A small network was shown many inputs. Here are its activations along a few directions, one row for each input.
Each table varies a few parts of the input and shows all the possible inputs, shuffled.
A made-up example of a description, with smaller parts first: one of 2 separate values, together with either a single point or one of 9 places along a line or (one of 4 places along a line, together with one of 8 places around a ring).
Shared parts are said once, and a part with two or three values counts as separate values.
In the rows, zero is written as 128.

Other details of the inputs shift rows strongly along two fixed directions, in all tables alike. That doesn't count.

A family of inputs:
x1: [127 129 130 129 125 137 128 115 127 117 128 142 128 117 124]
x2: [121 129 130 155 118 133  89 142 118 143 150 109 134 133 134]
x3: [122 133 117 124 125 125 132 127 127 118 134 139 134 126 125]
x4: [119 128 121 119 120 128 135 124 125 126 132 140 135 124 132]
x5: [128 134 125 165 100 141  65 143 117 140 152 111 146 138 117]
x6: [117 129 123 124 120 130 134 125 123 128 133 137 135 122 131]
x7: [139 130 125 160 118 135  85 147 121 137 144 104 130 142 123]
x8: [128 131 122 124 121 129 136 124 114 118 132 143 136 125 123]
x9: [137 131 124 158 110 139  83 146 121 140 146 108 135 137 123]
x10: [126 125 134 120 123 141 134 125 125 111 136 135 129 125 119]
x11: [123 131 128 124 119 131 134 123 120 128 124 139 136 122 126]
x12: [133 130 128 128 126 140 131 118 124 114 133 138 129 115 125]
x13: [122 132 119 121 120 127 131 127 131 123 133 140 135 123 127]
x14: [142 113 135 123 150 113 142 132 136 141 104 108 112 141 139]
x15: [133 136 120 125 124 132 131 129 124 120 129 141 133 126 123]
x16: [118 125 137 148 109 139  83 138 123 129 157 104 127 140 122]
x17: [125 131 126 121 123 128 130 122 118 125 125 141 138 127 125]
x18: [121 134 117 125 127 125 131 127 126 120 135 138 133 124 122]
x19: [124 135 121 135 113 133 117 127 106 121 143 140 142 126 116]
x20: [120 128 123 124 125 125 131 122 121 123 128 139 137 128 126]
x21: [149 113 142 125 159 116 147 141 140 150 103  97 101 135 150]
x22: [138 119 138 122 154 112 145 135 150 141 105 111 109 130 141]
x23: [136 127 129 153 116 135  85 143 113 144 145 107 132 140 127]
x24: [121 133 127 125 124 132 129 116 128 115 135 136 126 117 130]
x25: [127 135 121 127 124 129 132 125 125 117 125 140 136 127 120]
x26: [144 120 132 125 153 115 140 136 142 139 105 108 109 138 132]
x27: [117 130 126 124 119 131 132 123 123 128 127 139 137 122 127]
x28: [128 131 122 122 117 133 136 124 117 125 130 141 136 122 126]
x29: [126 121 125 108 145 112 159 123 131 126 117 134 120 126 135]
x30: [124 125 128 155 111 135  79 140 120 147 144 106 138 140 128]
x31: [122 133 130 126 124 131 133 124 119 126 125 141 136 121 129]
x32: [138 120 130 122 153 114 140 134 144 139 108 109 110 137 134]
x33: [124 130 125 121 119 130 133 122 121 126 123 141 138 125 127]
x34: [122 134 120 124 126 127 131 125 128 119 127 140 136 126 122]
x35: [136 123 130 106 140 123 168 124 132 130 107 134 118 121 137]
x36: [121 133 124 124 120 128 131 125 131 124 128 141 137 120 123]
x37: [150 116 149 128 157 128 148 126 151 137 119  95 102 136 138]
x38: [121 134 120 122 118 129 129 124 130 122 128 143 140 123 123]
x39: [131 135 123 127 119 133 136 129 125 123 129 140 133 120 123]
x40: [140 128 123 112 145 119 162 127 134 121 110 135 116 126 128]
x41: [120 136 125 128 124 126 130 129 129 122 136 140 135 118 129]
x42: [160  99 149 172 155 113  69 165 139 183 119  38  95 168 145]
x43: [128 136 123 123 125 130 129 126 126 121 124 141 136 126 122]
x44: [121 124 135 121 122 139 131 123 128 114 132 139 128 128 118]
x45: [115 125 135 119 120 136 130 121 130 115 134 138 126 129 120]
x46: [119 128 121 122 124 123 134 124 120 121 135 140 135 126 129]
x47: [144 120 140 125 153 114 144 137 147 141 103 110 109 131 141]
x48: [120 133 122 124 120 127 132 127 131 124 134 139 135 120 126]
x49: [130 120 127 105 145 115 157 124 136 130 114 132 118 128 140]
x50: [126 134 126 127 119 129 132 126 128 124 124 140 136 121 122]
x51: [121 131 129 127 125 134 127 114 129 118 130 140 126 118 126]
x52: [119 134 137 128 125 138 135 110 134 119 141 137 128 126 122]
x53: [125 133 138 130 126 141 136 112 132 118 139 138 129 125 120]
x54: [143 106 138 107 171 102 165 130 149 146  91 102  97 139 146]
x55: [119 130 124 119 124 128 129 122 121 125 128 141 137 127 127]
x56: [134 116 139 124 153 116 142 134 141 145 106 108 109 133 146]
x57: [122 135 118 120 125 127 132 126 129 120 133 142 135 124 126]
x58: [122 135 140 157 114 141  89 127 128 133 162 101 130 137 124]
x59: [131 136 127 130 125 131 134 131 125 122 129 140 132 119 127]
x60: [123 135 121 120 126 128 129 125 129 122 127 142 136 125 123]
Each input here is: one of 4 places along a line, together with either one of 3 separate values or (one of 2 separate values, together with one of 6 places along a line).
Question: The inputs of x11 and x27 match in every part but the place on the line of 4. If x47 is changed in the same way as x11 into x27, which row does it become?
Answer: x22
Question: The inputs of x17 and x55 match in every part but the place on the line of 4. If x44 is changed in the same way as x17 into x55, which row does it become?
Answer: x45
Question: Which other rows does x37 become when the choice among 3 separate values takes its other values? List them by row number.
Answer: x10, x12
Question: Which other rows does x51 become when the choice among 3 separate values takes its other values? List them by row number.
Answer: x45, x52
Question: Which other rows does x2 become when the choice among 2 separate values takes its other values? List them by row number.
Answer: x41
Question: Which other rows does x4 become when the choice among 2 separate values takes its other values? List them by row number.
Answer: x13

A family of inputs:
x61: [136 139 122  90 121 121 199 124 130 120  88 169 131 109 133]
x62: [126 133 130 119 120 141 128 121 137 114 153 137 123 125 120]
x63: [136 134 115  91 138 130 197 108 107 112 103 177 142 121 122]
x64: [164  99 146 112 192  97 175 117 187 150  82  72  64 145 152]
x65: [153 122 113 181 106 146  32 175 107 158 163  72 141 164 115]
x66: [135 126 110  86 142 109 186 108 102  94  96 171 131 116 115]
x67: [100 158 118 141  91 148 111 101 120  86 163 176 164 118  93]
x68: [130 138 114 142 124 122 114 142 122 139 110 143 133 109 139]
x69: [ 94 148 126 133  91 153 134 107 101  84 181 173 150 106 101]
x70: [144 139 124 198  98 134  34 173 108 167 160  67 142 157 117]
x71: [ 94 163  97 113  81 160 128  88 113  72 174 204 167  98  95]
x72: [111 152  89 114  80 148 108 118  72  77 158 199 177 113  91]
x73: [138 138 114 206 118 123  21 171 112 161 154  75 138 143 128]
x74: [164  95 163 106 186 109 173 127 191 154  58  77  72 146 160]
x75: [134 113 153 140 133 143 116 130 136 140 129  90 102 128 146]
x76: [104 144 126 122 116 142 154 100 114  90 151 154 128 111 117]
x77: [156 101 133 139 130 121 105 145 108 146 101 106 113 141 134]
x78: [105 156 117 133  89 149 106 110 126  84 166 179 162 124  97]
x79: [157  92 169 110 204 106 169 139 179 156  65  75  74 153 150]
x80: [127 143 106  88 118 122 204 111 134 108  93 200 147  85 127]
x81: [ 89 156 112 113  85 151 117 113 114  72 160 200 167 110  78]
x82: [136 113 146 142 139 134 121 145 144 129 154  92 102 138 139]
x83: [135 121 140 189 101 157  30 136 130 156 160  72 131 140 128]
x84: [171 111 126 115 187  86 182 146 167 158  74  87  92 133 150]
x85: [129 128 143 193 109 147  39 142 121 152 179  68 120 150 118]
x86: [136 146 106  75 128 117 201 125 133 100 103 176 138 115 125]
x87: [115 133 148 126 126 144 151 112 117 108 156 144 136 111 130]
x88: [129 146  97  89 148 107 180 128 137  99  99 178 133 102 137]
x89: [ 50 137 110 105  88 116 117 102  89 126 166 185 184 116 127]
x90: [121 130 146 128 128 143 136 110 119 119 146 133 124 118 133]
x91: [108  83 134  91 183  62 172 134 164 177  83  72  85 158 178]
x92: [126 134 134 132 129 141 124 100 131 122 139 136 133 120 126]
x93: [145 138 134 195 101 141  40 169 104 175 157  78 144 156 124]
x94: [154  97 158 107 196  93 173 139 183 145  69  76  66 152 137]
x95: [143 132 124 155 155 111 107 149 127 158 112 112 122 127 147]
x96: [147 136 127 203 112 137  32 168 112 178 160  78 149 145 125]
x97: [ 72 111 120  99 107 109 128 119 119 148 127 145 143 128 154]
x98: [154 118 121 144 140 123 120 146 119 146 117  94 122 152 123]
x99: [ 77 112 107  57 138  89 189 114 143 124 111 160 131 126 156]
x100: [134 133 153 193 113 147  30 139 126 155 164  75 138 159 122]
x101: [119 161  89 127  90 138 116 135 111  98 156 178 177 103 105]
x102: [141 121 155 137 145 135 117 124 137 150 137  90 111 135 137]
x103: [156  87 166 101 190 108 170 141 185 154  52  77  67 146 150]
x104: [139 115 152 134 129 142 112 129 140 147 127  90 106 129 138]
x105: [120 130 131 125 122 142 132 123 132 107 154 133 117 124 128]
x106: [113 127 143  92 124 142 195 102 131  92 126 169 128  93 135]
x107: [137 127 120  86 144 119 185 105  96 104  96 180 135 118 123]
x108: [138 124 118 127 109 141 137 131 109 131 113 148 140 127 120]
Question: The inputs of x89 and x99 match in every part but one. If x96 is changed in the same way as x89 into x99, which row does it become?
Answer: x101
Question: The inputs of x62 and x85 match in every part but one. If x82 is changed in the same way as x62 into x85, which row does it become?
Answer: x69
Question: What do these inputs look like to the network?
Answer: one of 4 places along a line, together with either a single point or one of 5 places along a line or one of 6 places along a line
Question: Which other rows does x101 become when the place on the line of 5 takes its other values? List them by row number.
Answer: x65, x72, x86, x88

A family of inputs:
x109: [148 136 135 132 138 140 162 113 123 118 121 148 124 110 131]
x110: [142 125 129 141 121 142 112 136 119 111 151 119 121 130 118]
x111: [111 120 133 133 118 133 104 124 136 132 145 122 133 140 118]
x112: [143 145 101  99 145 112 183 115 120 101 110 167 133 115 111]
x113: [119 114 129 131 113 137 104 127 117 128 138 120 126 136 121]
x114: [126 128 116 139 110 124 102 150 129 142 120 131 147 125 129]
x115: [118 135 109  94 129 109 162 137 130 132 112 162 138 107 144]
x116: [144 133 141 149 117 146 120 138 114 122 145 121 127 128 118]
x117: [130 102 131 103 150 111 158 129 137 139 114 102  99 141 154]
x118: [148 146 106 149 113 136 113 149 134 135 133 126 135 121 121]
x119: [120 120 140 138 112 141 111 129 111 138 131 120 134 132 121]
x120: [116 130 107 136 130 111 105 145 101 141 135 129 141 141 132]
x121: [152 114 153 117 149 126 152 132 139 138  97 105 100 141 136]
x122: [139 139 114 142 108 132 104 145 135 134 119 128 143 129 125]
x123: [123 130 135 132 122 141 102 125 138 122 144 121 132 141 115]
x124: [104 131 135 143 121 127 101 121 142 131 142 122 128 125 124]
x125: [126 123 139 147 120 141 107 119 112 144 128 126 138 120 130]
x126: [108 147 128  94 137 129 175  96 151  91 116 172 127 105 121]
x127: [138 135 114 141 125 119 101 136 114 126 122 126 143 143 112]
x128: [141 128 140 131 166 121 148 130 168 125 118 102  95 124 139]
x129: [ 92 151  93  99 100 124 156 103  88  81 127 218 181 106  98]
x130: [106 123 127 132 116 124 111 126 131 136 157 119 134 141 133]
x131: [149 116 140 119 163 123 151 133 161 125 122 101 100 138 133]
x132: [114 124 133 135 113 134 118 133 106 141 144 114 137 132 136]
x133: [117 119 139 115 154  98 154 122 161 142 120 107 101 129 157]
x134: [139 133 142 150 121 147 106 120 116 135 128 129 133 125 127]
x135: [133 123 132 132 116 142 102 128 120 118 139 121 124 138 118]
x136: [138 112 143 116 157 113 159 121 131 155 105 106 112 122 163]
Question: The inputs of x123 and x131 match in every part but one. If x135 is changed in the same way as x123 into x131, which row does it become?
Answer: x110
Question: What do these inputs look like to the network?
Answer: one of 4 places along a line, together with either one of 2 separate values or one of 5 places along a line
Question: Which other rows does x112 become when the choice among 2 separate values takes its other values? List them by row number.
Answer: x118
Question: Which other rows agree with x114 in the place on the line of 4? List them by row number.
Answer: x111, x113, x119, x124, x125, x129
Question: Start at x136 and move only the place on the line of 5, one step at a time. The first step leads to x132. Which rows follow, in order?
Answer: x117, x130, x133
